Read these off the array that follows.
1) Read off the smallest entry in the last column.
2) Read off the top entry of the column that holds the largest entry.
3) Read off the 2nd entry on the diagonal from the top-right corner.
4) Read off the smallest entry in the last row.
5) Read off the smallest entry in the first row.
6) Read off the entry in the top-left corner.
7) Read off the second entry, reading row by row.
8) Read off the bottom-left entry.
[[138 140 149 137 137 136 139]
 [138 134 140 137 132 142 150]
 [138 142 132 138 134 141 137]]
1) 137
2) 139
3) 142
4) 132
5) 136
6) 138
7) 140
8) 138

[[119 145 151 133 142 137]
 [124 122 140 127 135 134]
 [115 139 155 131 143 130]
 [133 119 126 126 127 127]
 [120 130 146 129 138 131]
 [115 139 154 131 144 120]
 [115 132 154 130 144 115]]
The 1st entry on the diagonal from the top-right corner -> 137
Give the last entry, reading row by row.
Answer: 115
Give the 1st entry in reading order.
Answer: 119
The 2nd entry in reading order is 145
The fourth entry in reading order is 133
Give the entry just left of 132.
Answer: 115
Give the largest entry in the first row.
Answer: 151
The maximum is 155
Give the entry just left of the largest entry.
Answer: 139
Give the first entry of the largest entry's row.
Answer: 115
Give the entry directly below 135.
Answer: 143
The entry directly above 143 is 135
The 2nd-last entry, reading row by row -> 144
The largest entry in the first column -> 133
The entry just left of 122 is 124
The entry directly below 138 is 144
